Look-ups in named tables: a row name and a column name give one cell, copied from the table.

zel =
	tagidek	karera	gaz	lefipek	kep	kidasag	mibatib
toz	48.508	34.753	58.629	-11.092	17.539	25.892	-37.829
liloga	51.759	7.507	-5.803	44.857	7.953	-0.186	58.426
golata	64.593	77.675	-35.839	37.149	24.635	-8.263	-56.250
bimem	54.944	32.368	-43.374	15.860	54.771	-14.363	14.104
romipo	65.403	6.812	11.186	69.352	8.647	-44.515	53.911
lifo	51.598	60.184	56.954	14.637	29.533	38.775	-60.732
dufive	39.804	6.264	-36.707	43.156	7.181	-26.745	41.099

dufive, kep: 7.181
liloga, kidasag: -0.186
romipo, kidasag: -44.515
toz, lefipek: -11.092
romipo, mibatib: 53.911
lifo, tagidek: 51.598
liloga, karera: 7.507
lifo, lefipek: 14.637
golata, mibatib: -56.250
lifo, kidasag: 38.775
golata, lefipek: 37.149
golata, kidasag: -8.263
liloga, gaz: -5.803
toz, gaz: 58.629
liloga, mibatib: 58.426
lifo, mibatib: -60.732
romipo, gaz: 11.186
dufive, tagidek: 39.804

Table dokuzed
         gep  tavuvi  zaf  sapu
nege     113     107  109   113
dazugo   132      72   70   158
tapep    119      76   80   163
dedaze   140     106   92   123
ferorap  107      95  102   127
las       87     136  139    80
paguke   110      57   78   193

What is the tavuvi of nege in dokuzed?
107
What is the zaf of tapep in dokuzed?
80
What is the gep of dazugo in dokuzed?
132
What is the zaf of dedaze in dokuzed?
92
What is the gep of paguke in dokuzed?
110
What is the gep of tapep in dokuzed?
119
What is the gep of dedaze in dokuzed?
140
What is the sapu of paguke in dokuzed?
193
What is the zaf of nege in dokuzed?
109
What is the tavuvi of las in dokuzed?
136
What is the gep of las in dokuzed?
87

mife =
columns: fasu, gonil, dofuveb, togufop, bazer
lat: [23, 223, 59, 65, 70]
loga: [156, 149, 48, 225, 170]
zopudo: [150, 78, 69, 142, 162]
dazet: [109, 50, 81, 193, 185]
relovi: [160, 192, 237, 100, 166]
bebesok: [131, 59, 36, 189, 179]
tasa: [211, 222, 132, 147, 138]
fazumip: [102, 72, 83, 134, 148]
kedubo: [81, 62, 63, 172, 160]
vupip: [109, 65, 64, 185, 130]
nif: [108, 83, 79, 101, 183]
fos: [114, 94, 186, 110, 176]
sedosid: [147, 98, 84, 235, 190]

What is the bazer of sedosid in mife?
190
What is the bazer of tasa in mife?
138
What is the togufop of sedosid in mife?
235
What is the gonil of fos in mife?
94
What is the bazer of lat in mife?
70
What is the bazer of loga in mife?
170
What is the bazer of zopudo in mife?
162
What is the bazer of kedubo in mife?
160
Row with the largest togufop: sedosid

Table neni
           lan  nuripuz    ded    nuf   tadi  fotore
tep      2.529    7.549  1.864  7.978  0.858   3.112
giv      3.871    6.954  3.807  7.246  2.377   4.341
deg      5.810    5.559  4.337  6.010  3.001   3.283
besi     5.532    4.411  4.037  4.702  3.339   3.766
ler      5.609    3.808  4.389  4.342  3.537   3.741
pifop    6.177    3.814  4.158  3.326  3.184   3.083
val      6.617    3.975  5.371  3.450  3.326   1.679
sisedaz  6.083    3.745  5.719  2.586  3.090   1.436

ler, nuf -> 4.342
ler, fotore -> 3.741
ler, tadi -> 3.537
deg, fotore -> 3.283
pifop, nuripuz -> 3.814
tep, nuripuz -> 7.549
deg, nuf -> 6.010
pifop, fotore -> 3.083
pifop, tadi -> 3.184
sisedaz, tadi -> 3.090
ler, lan -> 5.609
giv, lan -> 3.871
ler, ded -> 4.389

Table veg
         delug  gimetem
moteb      0.3      0.2
giv        0.6      0.5
nomi       0.5      0.5
gezimak    0.6      0.6
lumogug    0.6      0.4
pemomuk    0.8      0.5
dovap      0.3      0.7
tufeke     0.4      0.6
tavef      0.7      0.5
dap        0.2      0.2
kud        0.3      0.2
lokisat    0.4      0.3
lugu       0.5      0.7
tum        0.5      0.3

tum, delug -> 0.5
giv, delug -> 0.6
nomi, delug -> 0.5
gezimak, gimetem -> 0.6
tufeke, delug -> 0.4
kud, delug -> 0.3
pemomuk, delug -> 0.8
dovap, gimetem -> 0.7
lugu, gimetem -> 0.7
lokisat, gimetem -> 0.3
moteb, gimetem -> 0.2
Which row has the largest delug? pemomuk

suno =
|  | pozokin | dirav | nezevel | vano | zez | dumal | potab | tisate | lib |
|---|---|---|---|---|---|---|---|---|---|
| vos | -563 | -2331 | -2461 | -2908 | -8370 | 298 | 1206 | 7198 | -5700 |
| bidurog | -2009 | -2714 | 1215 | 12 | 4391 | 2810 | 2792 | -2170 | -5896 |
| telopuv | 2121 | -8370 | -5872 | -2000 | -1346 | -4418 | -1709 | 169 | 6495 |
| tufoli | -3599 | 726 | -2303 | -4511 | -3029 | 5006 | -2024 | -3758 | -4976 |
| dov | -4101 | -1932 | -6750 | -984 | -3067 | -3315 | -2168 | -1083 | -3261 |
| ropanif | 6760 | -5028 | -8370 | -3047 | 338 | -1273 | -3105 | -4759 | -3427 |
| kiset | -924 | 831 | -5463 | -1311 | 998 | -6427 | -1080 | -1704 | -2565 |

telopuv, potab -> -1709
ropanif, dumal -> -1273
tufoli, nezevel -> -2303
kiset, dirav -> 831
telopuv, lib -> 6495
vos, vano -> -2908
ropanif, dirav -> -5028
kiset, vano -> -1311
tufoli, zez -> -3029
telopuv, dumal -> -4418
telopuv, vano -> -2000
ropanif, vano -> -3047
dov, pozokin -> -4101
tufoli, lib -> -4976
vos, pozokin -> -563
kiset, nezevel -> -5463
dov, nezevel -> -6750
Which row has the largest potab? bidurog

vaz
         kolidu    zup
kozeno     0.37   0.16
mivu       0.43   0.34
kam        0.50  -0.02
dodefo     0.17  -0.07
noduzu     0.67   0.12
mal        0.86   0.00
radasud    0.34   0.53
roz       -0.14   0.23
dek        0.51  -0.25
domikov   -0.32  -0.60

dodefo, zup: -0.07
noduzu, zup: 0.12
kam, zup: -0.02
radasud, kolidu: 0.34
dek, zup: -0.25
dodefo, kolidu: 0.17
dek, kolidu: 0.51
kozeno, zup: 0.16
noduzu, kolidu: 0.67
roz, zup: 0.23
mal, zup: 0.00

fod
|  | fak | fonatov |
|---|---|---|
| deta | -514 | 953 |
| pap | 71 | 578 |
| gelura | 82 | 815 |
| kazupeg | 723 | 310 |
| kilub | 935 | -125 |
| peg | 815 | 265 |
| tol | -115 | 801 |
| fatogon | 312 | 643 |
| bem | 852 | 757 |

fonatov of gelura is 815
fonatov of fatogon is 643
fonatov of pap is 578
fak of deta is -514
fak of kazupeg is 723
fak of kilub is 935
fak of gelura is 82
fak of fatogon is 312
fak of bem is 852
fonatov of deta is 953
fak of tol is -115
fonatov of peg is 265
fonatov of kazupeg is 310
fak of pap is 71
fonatov of kilub is -125
fak of peg is 815
fonatov of tol is 801

dobar:
cols = beg, teg, kab, ritod, kam
gul: [61, 70, 92, 230, 115]
zaz: [120, 198, 139, 82, 172]
pinike: [189, 119, 143, 108, 41]
mam: [84, 165, 24, 80, 158]
kezolis: [111, 203, 68, 88, 102]
ditiba: [103, 108, 152, 162, 175]
relizal: [102, 99, 137, 85, 79]
lizako: [153, 131, 121, 101, 116]
batufiz: [113, 68, 118, 91, 48]
minom: [85, 184, 22, 78, 115]
ged: [100, 184, 78, 77, 115]
nozatug: [110, 117, 157, 121, 95]
vel: [70, 43, 135, 216, 200]

teg of vel: 43
kam of kezolis: 102
teg of nozatug: 117
kab of vel: 135
beg of kezolis: 111
kam of batufiz: 48
beg of pinike: 189
kab of ditiba: 152
Which row has the largest kab? nozatug

